These are the activations of a small neural network, seen along a few directions. Each row is one input.
In each table, some parts of the input vary, and every possible input appears once, in random order.
Descriptions start from the smaller parts, as in this example, which fits no table here: line(4) and (point or ring(9) or (values(2) and ring(8))).
Shared parts are said once, and a part with two or three values counts as separate values.
In the rows, zero is written as 128.

Other details of the inputs shift rows strongly along three fixed directions, in all tables alike. That doesn't count.
These rows show it; all are for the same input, with only those details redrawn:
[107 138  95 123 124 155 111 148 140 107 129 108]
[147 160 179 152 131  68 127 128  97 169 209 139]
[168 168 203 113 131 105  82 203  87 104  80 103]
[108 158 117 141 144 118 143 106 165 134 189  84]
[113 112  87 116 104 172  82 180 103  99  96 141]
[168 167 189 112 133 109  83 197  83 107  83 107]
[113 156 117 140 141 112 141 104 161 142 197  90]
[107 117  88 144 113 131 119 124 125 145 197 148]

Rows:
row 1: [185 138 217  92 131 117 109 164  86 128  51 117]
row 2: [107 114 101  97  95 190  96 158 118 103  33 125]
row 3: [109 121  89 142 113 129 111 119 131 136 184 142]
row 4: [111 113  87 125  98 154  90 167  93 120 130 167]
row 5: [116 133 137 146 151  99 177  77 166 141 192 133]
row 6: [109 160 131 114 153 152 139 116 175  87 122  41]
row 7: [127 149 129 112 162 129 150  84 165 103 146  75]
row 8: [114  90  98 120  84 154  96 131  99 148 107 172]
row 9: [170 123 210 139 150  78 114 174  68 156 145 180]
row 10: [110 103  92 116 134 157 150 125 152 109  93 121]
row 11: [125  88  92 129  84 129 103 123  85 141 135 179]
row 12: [102 165 125 117 141 146 154 111 177  83 105  43]
row 13: [151 149 201 112 155 120 148 143 144 132  72  97]
row 14: [107 134 104 119 112 150 122 120 136  99 112 111]
row 15: [101 131  86 110 164 176 120 153 161  74  58 100]
row 16: [191 136 222 101 123  92 108 151  76 146  76 142]
row 17: [113 163 121 111 152 147 133 107 181  81 116  44]
row 18: [114 107 103 128 146 144 136 118 137 121 155 156]
row 19: [155 132 187 155 148  54 157 117 110 177 166 156]
row 20: [ 99 105  96 134 134 156 147 120 158 151 110 145]
row 21: [116 113  79 131 104 123 112 115 142 137 143 133]
row 22: [105 134 129 151 160 115 178 100 173 133 166 105]
row 23: [118 110  90 111 141 148 136 121 148 104  79 126]
row 24: [114 158 129 131 130 127 145 109 184 145 130  64]
row 25: [114  98  90 140  78 130 101 150  83 145 163 199]
row 26: [121  86 110 126 109 147 117 127 109 157 116 210]
row 27: [155 132 181 147 152  57 144 118 121 164 145 148]
row 28: [105 141 125 149 160 103 170  91 175 131 160 113]
row 29: [135  73  91 119  96 137 125 121  80 144 133 181]
row 30: [173 143 214 116 145 100 103 178 112 134  41 136]
row 31: [120 104  97 135 109 120 150  83 110 144 190 174]
row 32: [116 109  82 137  99 122 125 119 128 152 162 141]
row 33: [158 164 188 104 148 107 147 130 116  99  97  86]
row 34: [113 123 133 151 162 108 177  83 154 153 217 129]
row 35: [115  96 105 110 121 173 121 166 109  90  70 165]
row 36: [172 133 184 125 133  65 144  94 102 156 156 132]
row 37: [118 167 120 113 136 141 127 114 204 115  90  45]
row 38: [155 136 184 143 120  61 143 105  95 170 180 127]
row 39: [155  94  91 185  97 181 117 124 101 143 124 203]
row 40: [145 135  97 165 135 199 138 126 161  96  62  98]
row 41: [110 126  89 143 100 118 125 115 130 140 177 150]
row 42: [122  95  88 104 112 171 108 146  82 107 110 170]
Changing only one part turns row 19 into row 27. The same change can be made to row 40. Which row results? -> row 39
Changing only one part turns row 23 into row 10. The same change can be made to row 5. Which row results? -> row 35
What do these inputs look like to the network? -> values(2) and (point or (line(4) and line(5)))
Change only the values(2) part in row 11. List by row number the other rows that result. -> row 38

Rows:
row 43: [105 109 127 107 137 161 129 139 119 122 120 148]
row 44: [137 113 147 146 118 143 144 118 130 155  99 158]
row 45: [117 132 100 147  96 128 101 156 122 127 169 159]
row 46: [191 171 206  84 128  79  94 143  93 101  64  85]
row 47: [134 191 158 153 160  77 137 102 180 136 199  72]
row 48: [117 117  94 139  76 157 114 119 128 161 106 148]
row 49: [168 127 172 131 154 145 113 156 141 111   9 113]
row 50: [189 167 192 103 125 118  95 209  91  95  52  80]
row 51: [134  96 105 141 130 145 151 143 106 128 151 171]
row 52: [155 129 135 141 101 108 111 119 124 180 118 151]
row 53: [138 131 142 152  86 124 117 113 118 180 132 140]
row 54: [128  96  74 144  98 153  97 117 142 152  94 147]
row 55: [120 148 100 146 117 129 162  68 213 163 148  73]
row 56: [128  97  80 135 144 160 140 142 107 115 122 167]
row 57: [120  91  66 112  96 147  90 102 110 109 115 140]
row 58: [167 185 237  77 137 113  76 197  96 109  53  64]
row 59: [124  97  59 137 119 159 101 141 111 122 131 132]
row 60: [102 161 135 159 166 120 173  99 183 113 187  96]
row 61: [117  99 119 116 160 148 116 136 125 127 121 155]
row 62: [110 192 133 134 137 135 123 140 175  89 128  56]
row 63: [142 132 157 152 140 107 131 158 119 123 159 169]
row 64: [116 153 186 137 173  98 178  79 161 161 214  95]
row 65: [144 127 103 136 120 126 116 140 100 141 152 135]
row 66: [132  99 100 141 126 155 136 118 137 152  87 176]
row 67: [120 111 137 129 132  72 150 153  96 144 145 145]
row 68: [173 139 187  89 134 121 131 145 111  79  58 118]
row 69: [146 111 130 118 129 111 144  97  97 133 141 178]
row 70: [ 81 107 117  87 137 106 130 151 132 132 111 127]
row 71: [128 120 121 151 146 123 122 146 115 122 156 187]
row 72: [107 120  76 123 138 199 160 109 216 102  45  85]
row 73: [125 153 165 136 152 101 192  47 160 129 189  83]
row 74: [131 109 131 152 130 139 147 138  84 134 152 162]
row 75: [121  99 137 130 103  84 133 140 112 177  95 175]
row 76: [148 156 189 159 173  89 195  91 143 147 202  89]
row 77: [135 141 126 162 125  99  90 148 112 133 168 148]
row 78: [ 85 161 134 138 165  68 172 113 192 120 167  75]
row 79: [116  93 124 112 133 144 132 137 123 143 155 175]
row 80: [111 137  72  85 109 168 131  98 186  76  90  50]
row 81: [103 144 116 115 186 137 171  85 195 132 162  90]
row 82: [174 162 214 141 179  97 101 191 113  82  77 118]
row 83: [106 113  78  96 118 153  93 139 123 137 130 141]
row 84: [113 148 128 160  98 121  98 147  98 135 178 153]
row 85: [116 120 115 108 136 137  90 132 137 129 124 108]
row 86: [ 96 122  45 118  99 200 118 150 127  96 100 105]
row 87: [118 106 135 100 111  65 143 111  99 135 134 153]
row 88: [ 82 150  43 109 128 225 130 134 188  56  61  12]
row 89: [122 100 125 156 106 152 144 113 121 160 110 175]
row 90: [132 124 124 108  83 122 114 105  97 127 142 129]
row 91: [126 118 131 109 104 116 106 139 114 162 171 150]
row 92: [114 112  91 110  77 150 108 103 103 115 129 126]
row 93: [111 129 132 160 130 137 128 147 106 116 156 171]
row 94: [151 101 132 157 161 123 137 135 100 131 151 158]
row 95: [107 142 135 106 114 141 105 139 121 134 134 103]
row 96: [149 126 169 119 120 106 147 105  89 124 139 158]
row 97: [156 108 157 129 140 100 134 100  96 126 136 164]
What do these inputs look like to the network? -> values(5) and (point or (values(2) and line(5)))
Changing only the values(5) part turns row 82 into row 97. The same change can be made to row 93. Which row results? -> row 73
Changing only the values(5) part turns row 86 into row 90. The same change can be made to row 51. Which row results? -> row 68
Change only the line(5) part in row 56. List by row number the other rows that result. -> row 51, row 74, row 76, row 94
Change only the line(5) part in row 53. List by row number the other rows that result. -> row 48, row 52, row 54, row 55
